These are the activations of a small neural network, seen along a few directions. Each row is one input.
Each table varies a few parts of the input and shows all the possible inputs, shuffled.
Descriptions start from the smaller parts, as in this example, which fits no table here: one of 8 places around a ring, together with either a single point or one of 9 places around a ring or (one of 2 separate values, together with one of 6 places along a line).
Shared parts are said once, and a part with two or three values counts as separate values.
(in the rows, 128 means zero)

Other details of the inputs vary at random and push rows far along two fixed directions, the same in every table; ignore that.

Table:
r1: [126 117 136 119 138 134 100 131 135 119 152 155 145 133]
r2: [129 137 139  89 173 187  80 118 137 112 193 103 103 156]
r3: [120 130 119 208  83  70 152  79  94  95 132 163 111 119]
r4: [119 119 127 129 161 133  93 128 146 124 135 148 131 137]
r5: [142 115 120 123 133 145 104 139 151 106 144 152 138 138]
r6: [113 107 153  92 153 156  94 144 144 121 170 151 142 146]
r7: [113 140 120 204  93  59 139  81  88 103 123 165 115 141]
r8: [120 111 114  88 169 176  82 121 158 114 211 102 132 153]
r9: [119 106 145  94 159 161  75 142 146 131 154 146 138 152]
r10: [131 137 106 217  86  82 140  74 103  99 124 165 127 108]
r11: [115 112 103  87 159 167  84 115 159 139 187  93 119 157]
r12: [132 136  93 217  96  84 128  76 104 101 108 163 118 116]
r13: [124 165 104  50 123 131 194 178 132 207  44  40 114  73]
r14: [120 103 150 113 151 178  95 145 147 131 162 137 120 157]
r15: [114 147 114 211  94  72 137  76  92 104 120 167 128 137]
r16: [138 163  85 209  89  85 135  69  79  77 156 119 130 126]
r17: [104  94 161 104 160 159  95 137 147 127 161 134 107 149]
r18: [120  86 174  62 174 189 101 179 167 139 178 124 116 149]
r19: [109 107 152  93 155 161  85 142 139 129 159 147 135 159]
r20: [132 136 112 200  67  74 141  91  86  91 121 162 115 154]
r21: [133 114 134 119 131 154  96 137 142 120 138 141 134 154]
r22: [127 147 108 210  96  67 137  79 103 100 125 171 138 117]
r23: [154 164 136 128  73  88 226 152  88 163   5  96 143  99]
r24: [133 180  95  97  90  93 207 155 124 181  55  51 122  60]
r25: [138 167 145 131  98  68 234 145  95 168  18 102 150  73]
r26: [124 137 116 192  78  58 144  88  81  94 134 174 126 133]
r27: [116 140 120 203  91  54 149  83  92  96 134 169 122 128]
r28: [132 154  66 200  89  86 133  57  85  98 145 120 124 143]
r29: [113 109 150 107 139 129 102 136 122 125 148 147 122 156]
r30: [123 123  96 111 136 140 110 105 150 128 182 100 126 136]
r31: [111 132  92 112 137 149  87 117 152 135 179  98 109 140]
r32: [151 140 165  71 124 140 218 193 127 190  36  78 142  82]
r33: [124 106 132  93 167 159  73 146 151 126 149 149 136 148]
r34: [118 138 113 216  85  87 140  72  93 103 118 160 117 127]
r35: [131 116 123 117 146 133  98 135 141 115 146 158 143 129]
r36: [137 112 135 133 135 155 111 137 145 125 153 144 130 131]
r37: [145 142 100 205  69  83 139  88 102  89 124 169 138 131]
r38: [134 136 141  88 170 182  89 120 145 105 205 106 110 143]
r39: [139 112 120 137 144 155  98 137 144 126 138 144 120 140]
r40: [123 100 136 110 168 164  90 138 166 120 158 144 127 121]
r41: [119 109 137 104 178 150  88 143 166 121 159 149 138 130]
r42: [150 136 171  52 115 121 216 199 123 175  35  78 140  97]
r43: [114 119 140 129 154 135  94 125 141 129 141 145 134 141]
r44: [158 141 157  77 129 142 199 191 127 199  20  73 138  88]
r45: [138 114 119 124 136 149  95 137 146 113 133 147 131 150]
r46: [123 106 146 132 132 144 113 137 128 125 152 139 107 155]
r47: [136 138 171  68 134 133 215 181 130 187  31  76 142  70]
r48: [151 143 165  58 116 134 215 195 128 177  31  80 153  93]
r49: [143 163 117  53 120 123 206 177 142 200  56  31 133  65]
r50: [138 102 130 113 159 171  94 150 164 122 163 146 128 133]
r51: [115 107 150  42 208 220  58 164 161 127 198  74 127 163]
r52: [128 137 106 217  89  86 130  73  99 106 113 160 120 121]
Description of these inputs: one of 2 separate values, together with either one of 6 places along a line or (one of 4 places along a line, together with one of 5 places around a ring).
The inputs of r35 and r33 match in every part but the choice among 2 separate values. If r5 is changed in the same way as r35 into r33, which row does it become?
> r45
The inputs of r22 and r43 match in every part but the choice among 2 separate values. If r10 is changed in the same way as r22 into r43, which row does it become?
> r52
Change only the choice among 2 separate values in r3. List by row number the other rows that result.
> r17
Change only the place on the line of 4 in r35. List by row number the other rows that result.
> r1, r6, r26
Start at r19 and move only the place on the ring of 5, one step at a time. The first step leads to r15. Which rows follow, in order?
> r34, r14, r23
Start at r24 and move only the place on the line of 6, one step at a time. The first step leads to r49. Which rows follow, in order?
> r30, r8, r16, r38

Table:
r53: [122 113 158 101 156 146 116 154 142 136 124 137 130 126]
r54: [128 125 134  93 142 154 124 143 137 137 143  98 120 139]
r55: [125 107 171  93 157 153 122 156 144 129 135 139 138 132]
r56: [124 133 139  88 152 151 124 137 133 134 149  94 129 130]
r57: [136 156 129 141  95  75 206 132  97 163  36 106 135  88]
r58: [132 106 168  94 148 159 121 161 141 130 130 140 136 141]
r59: [120 112 145 100 143 151 117 149 142 145 125 123 125 139]
r60: [118 130  99 181  96 107 107  87 115  98 166 155 110 149]
r61: [138 168 116 142  80  64 220 130  90 163  36  90 131  79]
r62: [128 143 101 177 103 114 110  80 103  90 173 137 116 154]
r63: [132 132  73 192 117 108  92  83 137 100 156 168 134 117]
r64: [141 121 106 105 150 160 105 148 166 143 121 124 139 113]
r65: [128 109 154  97 148 148 116 156 140 135 119 138 135 141]
r66: [119 136  99 186 106 101 111  74 106  89 179 144 114 143]
The inputs of r54 and r66 match in every part but one. If r59 is changed in the same way as r54 into r66, which row does it become?
> r57
What do these inputs look like to the network?
> one of 2 separate values, together with either a single point or one of 6 places along a line
Change only the choice among 2 separate values in r64. List by row number the other rows that result.
> r63

Table:
r67: [123 119 146 126 136 123 127 136 130 130 117 146 134 128]
r68: [122 115 148 119 143 127 124 138 134 133 119 144 134 129]
r69: [134 133 123 116 133 133 130 135 132 133 124 117 132 120]
r70: [140 172  83 235  49  39 189  62  63 108  85 136 122 107]
r71: [115 111 103 172 134 144  59  85 139  85 209 166 119 164]
r72: [135 121 149 118 128 134 135 142 125 130 114 138 132 133]
r73: [125 131 127 113 129 130 133 133 130 137 127 112 123 126]
r74: [127 132 124 114 130 131 131 135 131 136 124 115 124 125]
r75: [132 132 125 119 134 136 129 133 132 136 121 115 127 122]
r76: [129 134 127 114 131 131 135 132 130 132 129 111 128 122]
r77: [130 129 121 116 129 134 129 134 134 138 120 116 130 126]
r78: [130 131 122 115 130 132 129 136 132 138 122 117 127 124]
r79: [129 121 151 116 133 134 132 146 131 133 116 138 133 131]
r80: [124 121 146 128 130 126 130 138 128 130 116 145 132 126]
r81: [110 114 109 166 132 137  67  84 134  81 221 161 117 165]
r82: [131 134 125 115 133 132 133 133 131 132 126 115 129 121]
r83: [123 130 128 113 128 130 136 132 128 138 129 110 124 128]
r84: [139 123 145 127 124 130 138 142 120 126 109 135 134 135]
r85: [130 116 139 124 130 130 135 144 140 135 115 141 132 118]
r86: [130 133 126 118 134 134 132 132 130 135 123 113 124 122]
r87: [127 132 129 116 132 134 133 130 129 135 126 110 123 123]
r88: [134 131 122 117 132 135 131 133 134 134 122 116 135 122]
What do these inputs look like to the network?
> either a single point or one of 6 places along a line or (one of 3 separate values, together with one of 5 places along a line)
Change only the place on the line of 5 in r87. List by row number the other rows that result.
> r70, r71, r75, r86
Which other rows belong to the same alternative as r79? List them by row number.
> r67, r68, r72, r80, r84

Table:
r89: [126 123 117 118 141 135 107 123 137 125 147 126 129 139]
r90: [123 125 130 127 138 143 115 121 133 122 151 123 117 134]
r91: [141 146 131 104 130 122 164 149 125 148  86  98 132  97]
r92: [122 118 123 123 132 139 115 124 136 127 150 122 118 140]
r93: [124 128 121 121 132 139 109 128 139 120 153 131 131 131]
r94: [123 129 122 120 137 140 106 122 135 125 149 129 134 137]
r95: [119 126 126 123 134 143 109 124 132 127 148 123 129 142]
r96: [122 120 122 122 138 138 110 124 133 127 147 120 124 143]
r97: [126 117 143 154 116 120 109 129 117 110 124 177 120 150]
r98: [145 148 113 245  53  44 171  66  61  76 108 182 135 133]
r99: [136 143 132 104 116 126 168 151 127 156  90 100 133 103]
r100: [126 126 127 126 137 141 114 127 137 121 155 128 119 128]
r101: [131 101 135 152 139 142  99 128 147 115 135 174 140 136]
r102: [125 119 119 123 132 136 115 129 140 125 153 127 121 134]
r103: [121 128 161 118 125  97 174 149 118 155  68 134 139 101]
r104: [123 127 129 126 144 142 110 122 130 123 148 121 122 137]
r105: [126 122 116 119 136 134 110 129 141 121 151 128 126 133]
r106: [133 141 135 105 117 128 168 145 123 157  87  94 130 109]
r107: [140 147 131 104 135 123 161 143 120 152  82  97 134 103]
What do these inputs look like to the network?
> either one of 4 separate values or (one of 3 separate values, together with one of 5 places around a ring)
Start at r89 and move only the place on the ring of 5, one step at a time. The first step leads to r96. Which rows follow, in order?
> r92, r102, r105
Change only the choice among 3 separate values in r99. List by row number the other rows that result.
> r100, r102
